A small network was shown many inputs. Here are its activations along a few directions, one row for each input.
In each table, some parts of the input vary, and every possible input appears once, in random order.
A made-up example of a description, with smaller parts first: one of 5 places around a ring, together with either a single point or (one of 2 separate values, together with one of 4 places along a line) or one of 11 places around a ring.
Shared parts are said once, and a part with two or three values counts as separate values.

Other details of the inputs vary at random and push rows far along two fixed directions, the same in every table; ignore that.

A family of inputs:
r1: [ 20  18 -19 -19  -3  32  17 -11 -14  33   6 -13]
r2: [-12   7   8  23   3 -16 -22   0 -30 -17 -25  26]
r3: [-46 -11  14   8  -8  -2  -8   2  -3 -13   2  32]
r4: [ 14  20   2 -25  13 -12  10  -7   5  23  32  22]
r5: [  2  10  -1 -19  18  10   7 -21   8  38  29  10]
r6: [ 16  -5   8 -22   4  -6   6 -17  17  17  43   6]
r7: [ 23  14  -4 -18  -1   0 -11 -18   2   8  25 -27]
r8: [-10  -5   1  -1  -5   4   3   0 -12 -39 -34  17]
r9: [-42  -2 -11  13 -21  -4 -10  12  -4 -20 -16  -4]
r10: [  5  -2   7 -18  19   4  15 -16  24  34  26   9]
r11: [ 24   5   4 -17  21  22  15 -10  17  14   0 -23]
r12: [-52 -13  -6   7  -6  -7 -20  13 -11  -8   6  23]
r13: [ 28  31 -17 -25  -5   6  22  -3 -18  13   8 -11]
r14: [ 36  -2   8 -17   8   9   7  -6  17  -4  16 -26]
r15: [-15  -7  -6   7 -19 -11  17   0 -17 -26 -29  20]
r16: [ 34  20  -8 -21  12   3  16   9   0   4   5 -14]
r17: [ -9 -23 -13  16 -22   4  -3  -2 -16 -32 -18   1]
r18: [-15   4   7   7  -1 -12 -22  -7 -18 -27 -31  17]
r19: [-29 -11  -7  14  -1   5 -18 -14  -3 -15 -31   3]
r20: [ 16   4  15  -8  -4   0  28  18  22  22  16 -17]
r21: [ 18  24 -18  -9  -8   4  -8 -17 -24  23  37 -16]
r22: [ 23  10  -9 -14  17  25  13  -5   4  19   2 -25]
r23: [ 13  39 -29 -29  -8  -4   6  -7 -13  18  16 -14]
r24: [ 38  14   6 -24  13   5  16   9  15   5   3  -2]
r25: [ 28  31   0  -1  16 -16  -3   4 -13  25  18   0]
r26: [-11  -8   1  -1 -18  -2  10  -1 -10 -28 -32  29]
r27: [ 28 -31  16  52  44 -73   6  62  80  -1  -5   0]
r28: [ -3 -26  -8  12 -16  15 -12   5 -12 -34 -19   9]
r29: [  1  20 -27 -37  -7  11 -16 -26 -34  28  54   0]
r30: [ 22  10   9 -12   7  16  12  25  16  12  12 -22]
r31: [ 37 -65  29  46  29 -61  23  48  96 -15  -4 -19]
r32: [-34  -9 -20   2  -1 -21 -17   7 -17 -13  -3  40]
r33: [-47 -10   5  11  -7  -4 -16   7  -6 -11   5  30]
r34: [ 16   3  26 -10   7  -4  26  12  35   8  12 -27]
r35: [-32 -12   8  12 -24   2  15   6 -10 -22 -21   3]
r36: [-22 -21  -8  14 -16  14  12  -7 -10  -6 -32  18]
r37: [ 40  -5   8 -17   6  13   5   0  20   1  16 -17]
r38: [ 35   6  -7 -17   2  16   5  -5  -2   1  19 -27]
r39: [ 12   7  -7 -20   4  -1 -10 -16  -2  23  50   6]
r40: [-21 -17 -16  18  -8  15   5  -4 -12 -14 -35   4]
r41: [ 18  15  32  13  25 -15  -9  19  16  25  19 -21]
r42: [ 30  16  13 -10   7   2 -21 -21 -14  16  24 -21]
r43: [-38   1   7   9 -15   2 -18   1  -9 -25 -19  -3]
r44: [  5  24   3   2   5  -6   2  15   4  27  28 -21]
r45: [ 10 -35  -5  41  33 -43   7  41  75  11  -7 -19]
r46: [ 16  19  32  -1  18  -5 -11   7   9  21  16 -25]
r47: [-28  -8  -1  15 -20   9   6  14 -13 -25 -23  -2]
r48: [ 23  25   5 -25  -2  12 -20 -32 -20  12  23 -24]
r49: [-27  -6   2   8 -13  19  -2  12 -17 -31 -24  -2]
r50: [-15 -18 -12  12  -3  27  -4   2 -11 -16 -36  12]
r51: [ 21  -4  28  -7   7  -5  25  21  43  13  11 -19]
r52: [-25 -20  -7  15 -12   9  14 -12 -10 -12 -32   9]
r53: [-25  -7  -4  33   5   2 -21  -7 -23   0 -23  16]
r54: [ 33   9 -14 -18 -14  18   9  -6 -12  14  22 -16]
r55: [-33   2  20  11  -8   3 -25  -2 -14 -23 -22  -1]
r56: [ 36  -7  10 -15  -3   1  15  -6  22   7  18 -14]
r57: [-12  -9  -7   6 -22  -6  15   5 -17 -21 -29  29]
r58: [  3  -3  28 -12  16 -14  16  13  42  22  35   2]
r59: [ -5  -5 -11   4  -9   7  -1  14 -18 -30 -32  24]
r60: [-22 -10  11  23   8   5 -27 -15 -17  -8 -32   9]
r61: [ 17  17   1 -14  -7  16  18  16   2  21  16 -20]
r62: [-12   4  12  15   2 -14 -24  -4 -25 -22 -29  21]
r63: [ -9  21 -27 -32   9  19  -8 -24 -24  45  36   2]
r64: [-28 -23   0   7 -12  -4 -16 -17 -10 -20   8  36]
r65: [ 25  23  -4  -4   0   3 -15 -17 -27  24  34 -13]
r66: [-21 -21   1   8 -12  18   7 -13  -3 -14 -35  17]
r67: [ 18  10  21 -17  12  13  15  11  22   3  11 -29]
r68: [-25 -10   7  17   7   6 -25 -17  -8 -13 -35   5]
r69: [ 10  47 -37 -31 -15   3   7 -12 -32  22  23 -10]
r70: [ 28 -55  50  40  44 -41  15  74 112 -16 -14 -16]
r71: [-14  -6   2   0 -15  -6  13  -7 -11 -33 -32  20]
r72: [-20   4  -7   4  -9 -13 -15  -4 -13 -29 -27  14]
r73: [-22  -8   8  32  10   2 -25 -11 -21  -3 -28  15]
r74: [ 31  16  11   0  10  -4 -19 -14 -14  20  27 -16]
r75: [ -7  -5 -15   9 -18  -1   6  13 -19 -24 -31  25]
r76: [-29 -10   2  -4  -9 -12   2  -9 -10 -19  -8  49]
r77: [-32   3  10  30  -7  -3 -20  10 -26 -10 -11  11]
r78: [-40 -19 -10  14   5   3 -16 -11  -6   0  -7  36]
r79: [ 26   5   3 -19  16  29  12  -7  15  20   1 -13]
r80: [  2  28 -30 -23  -3  18   2 -21  -9  33  14 -25]
r81: [-11 -26  -5  11 -30   3   4  -7 -15 -24 -15  15]
r82: [  8  25 -18  -4   9  11   0 -14 -13  40  19 -14]
r83: [ -5  35 -19 -18 -14   8   5   2 -12  25  30 -28]
r84: [ 13  19  -5 -20  16 -17   2   1   6  25  35  19]
r85: [-24 -15 -24  13 -24  -8 -19  -5  -9 -27 -10  -1]
r86: [  8  35 -39 -30 -28  18  -5 -29 -40  20  38 -23]
r87: [ 41 -71  41  45  38 -63  20  49 115 -23  -8 -20]
r88: [-24 -19   1   8  -8  14  10 -18  -4 -19 -35   8]
Description of these inputs: one of 4 separate values, together with either one of 4 places along a line or one of 8 places around a ring or (one of 2 separate values, together with one of 5 places around a ring).
Q: Changing only the choice among 4 separate values turns r19 into r7. The same change can be made to r40. Which row results?
A: r17
Q: Changing only the choice among 4 separate values turns r79 into r70. The same change can be made to r80. Which row results?
A: r9
Q: Start at r12 and move only the place on the line of 4, one step at a time. The first step leads to r33. Which rows follow, in order?
A: r3, r58
Q: Change only the choice among 4 separate values in r76. List by row number the other rows that result.
A: r6, r10, r58
Q: Change only the choice among 2 separate values in r79. List by row number the other rows that result.
A: r11
Q: Change only the place on the ring of 5 in r59. List by row number the other rows that result.
A: r24, r26, r57, r75

A family of inputs:
r89: [-84 -31  14  50  -3 -21 -72 -22 -42 -36 -21  62]
r90: [  4  11   5 -40 -11  52  20 -32 -20   6  -7  -6]
r91: [-10 -22 -12  13 -23 -10  14  19  -8 -50 -46  19]
r92: [ 12   6  10  14  22   7 -10   9  22  33  19 -49]
r93: [ -9 -63  14  30  -3 -21  28  41  52 -50 -47  25]
r94: [ 27  37 -33 -24  -3   0  21  12   2  43  43 -43]
r95: [ 27   3   5  27  21 -32  -7  38  38  12   1 -37]
r96: [ 53  -3  16  12  22 -23   7  33  36  -8 -14 -29]
r97: [ -5  25 -13 -35 -22  29  28 -13 -26  10   9   9]
r98: [ 71  28 -13 -46  -9  10  42  -5   3  10  21 -33]
r99: [ 23  20 -11  14  14 -14 -10  25  15  23  17 -47]
r100: [ 61  15  -3 -54 -11  28  51 -12  15  15  26 -24]
r101: [ -7  -2  19 -11  37 -22 -18 -13  31  45  56  19]
r102: [-70 -25 -30  37 -43  -9 -11  16 -34 -56 -56  32]
r103: [ 38   7  17  21  29 -31   0  36  34   3  -6 -25]
r104: [ 29 -28  18  47  42 -66 -23  38  52  -9  -5   9]
r105: [  9  -8  16  -1 -16  36  -5 -28 -27 -33 -35 -12]
r106: [ 16 -26  24   4  41 -20   3   3  55  24  19  12]
r107: [ 42 -17  37  12  30  -3   6  17  43   1 -13 -31]
r108: [ 10  21  -4 -29  13  34  16 -11  18  56  42 -43]
r109: [-24  43 -43 -47 -42  54  17 -30 -58  30  33 -12]
r110: [ -2 -31   8  37  35 -88 -17  44  60   2  29  32]
r111: [-81   8 -27 -15 -40   8 -30 -41 -75 -13  18  75]
r112: [ -2  58   1 -37 -15  58  -9 -49 -74  24   8 -17]
r113: [-87 -42  -2  34 -27  24 -16  -8 -17 -44 -59  31]
r114: [ 40  30  16 -21  31   4 -15 -28  -6  51  44 -15]
r115: [ 34  10 -11  -9  16 -37   9  10  17  21  31  10]
r116: [-67 -42 -14  25 -30  -8 -12  -7 -28 -51 -38  77]
r117: [ 77  37   1 -33   2  14  16  -9  -5   9  13 -47]
r118: [ -37   52  -42  -37  -57   44    4  -38 -105  -17  -16   23]
r119: [ 42 -35  30  -7  19  10  32   5  63  -8 -11 -22]
r120: [-19  47 -35 -53 -43  51  21 -33 -57  29  26  -4]
r121: [-29 -49  28  65  17 -23 -23  33  42 -26 -44  -8]
r122: [-39  -7   0  40   8 -49 -60   3 -21 -19   3  42]
r123: [-42 -29  17  17  -1  16   3  -1   7 -26 -41  23]
Q: What is each input in this table made of?
A: one of 5 places around a ring, together with either one of 2 separate values or one of 5 places along a line
Q: Changing only the place on the ring of 5 turns r111 into r110. The same change can be made to r109. Which row results?
A: r94
Q: Change only the choice among 2 separate values in r122. List by row number the other rows that result.
A: r104
Q: Start at r107 and move only the place on the ring of 5, one step at a time. The first step leads to r96. Which rows follow, in order?
A: r91, r93, r90
Q: Change only the place on the line of 5 in r123. List by row number the other rows that result.
A: r90, r108, r113, r119

A family of inputs:
r124: [ 32 -41  27  45  52 -79  -4  58  99  11  24  -9]
r125: [-62 -53   2  36 -17  -3   5  20  15 -50 -55  36]
r126: [ 47  36  -5 -26   2  12   6  -6  -8  24  26 -43]
r127: [ 37  17   9 -47   8  25  28 -24   8  30  32  -7]
r128: [-45 -54  -7  36 -25 -18   1  21   8 -62 -48  41]
r129: [ 28  19 -13 -39  -3  20  31 -10   9  36  35 -22]
r130: [ -57   42  -38  -18  -48   26  -33  -46 -114  -18   -9   47]
r131: [ -46   32  -43  -34  -64   44    4  -43 -103  -32  -24   43]
r132: [ 27  27  14 -30  23   6  -8 -28  -3  45  48  -5]
r133: [ 31  37   6 -22   9  29  12  -5  -4  39  19 -46]
r134: [-33 -50  25  47  -3  -1 -25   2   1 -62 -68  24]
r135: [ 46 -45  30  47  48 -47   9  58 102   2  -9 -43]
r136: [  7  36   1 -24  17   6  -3 -11   1  54  48 -19]
r137: [ 17  30  -9 -23  14   3  -5 -13  -2  50  51 -18]
r138: [-29 -33   0  52 -13 -24 -18  26  -8 -66 -69  21]
Q: Changing only one part turns r135 into r129. The same change can be made to r126. Which row results?
A: r128
Q: What is each input in this table made of?
A: one of 3 separate values, together with either a single point or one of 4 places along a line
Q: List by row number the other rows that have the choice among 3 separate values in common with r136.
A: r124, r130, r132, r137

A family of inputs:
r139: [-15  62 -23 -34 -27  53 -20 -52 -93  38  20 -19]
r140: [ 32   2  21  -9  12  11   9 -10  13   9  -5  -5]
r141: [-15 -15  -7  19 -13 -31 -14  16  -8 -36 -15  26]
r142: [  8  24  -2  11  27  -7 -18   6   3  27   3 -21]
r143: [-46 -11   4  12 -13  -8  16  28   7 -21 -23  27]
r144: [-40  29 -41 -23 -62  54  -7 -45 -92 -25 -29  -1]
r145: [  9  -6 -17 -15  -1   1  32   4  21  12  17  -4]
r146: [ -6 -10  13 -16  10   1  -5 -12  24  20  35  -2]
r147: [  8   4  14   9  13  11 -10  -5  12  18  18 -26]
r148: [ 26   7   3 -11  12 -21   2   3   1   4  23   9]
r149: [ 36  10  13  -3  15  -6  -4   1  -3  -1   4 -16]
r150: [-42 -28   3  29  -4  -9 -18   1   5 -16  -1  25]
r151: [-26 -27 -20  16 -23 -17   6  12   6 -29 -21  16]
r152: [ 23  -6   4 -13  10  23  19   2  17  12  -6 -16]
r153: [ 19  -2  -8  -7   2  16  26   3  17   7  -2 -29]
r154: [-16 -22  13  12   2 -20  -7  -7   0 -32 -22  44]
r155: [ 34   9  24  -9  20   0   1 -13   7   2  -3  -7]
r156: [ 13 -10  -6 -21   7   8  25   3  21  17  13   8]
r157: [ -5 -12   3  27 -10 -16 -20  14 -12 -41 -33   2]
r158: [-36  -8  14  21 -10   7  10  27   3 -26 -42   2]
r159: [ 33  13  -7   2  -4  -3   0  14   4  -1   4 -30]
r160: [ 22  -1  10 -17   9  -3  15  -9  18  14  13  20]
r161: [ -2  20 -12   2  24 -22 -13   7   7  32  22   3]
r162: [  4  -7  23  -8  13  16 -11 -13  20  15  16 -26]
r163: [-17 -18 -17  22 -21 -23  -8  20  -3 -35 -15  21]
r164: [ -1   6  -3   4  12 -18  -7   5   5  34  29  -2]
Q: What is each input in this table made of?
A: one of 2 separate values, together with either a single point or one of 4 places along a line or one of 8 places around a ring
Q: Changing only the choice among 2 separate values turns r160 into r140. The same change can be made to r164. Which row results?
A: r139
Q: Change only the choice among 2 separate values in r145. List by row number the other rows that result.
A: r153
Q: Change only the choice among 2 separate values in r156. List by row number the other rows that result.
A: r152
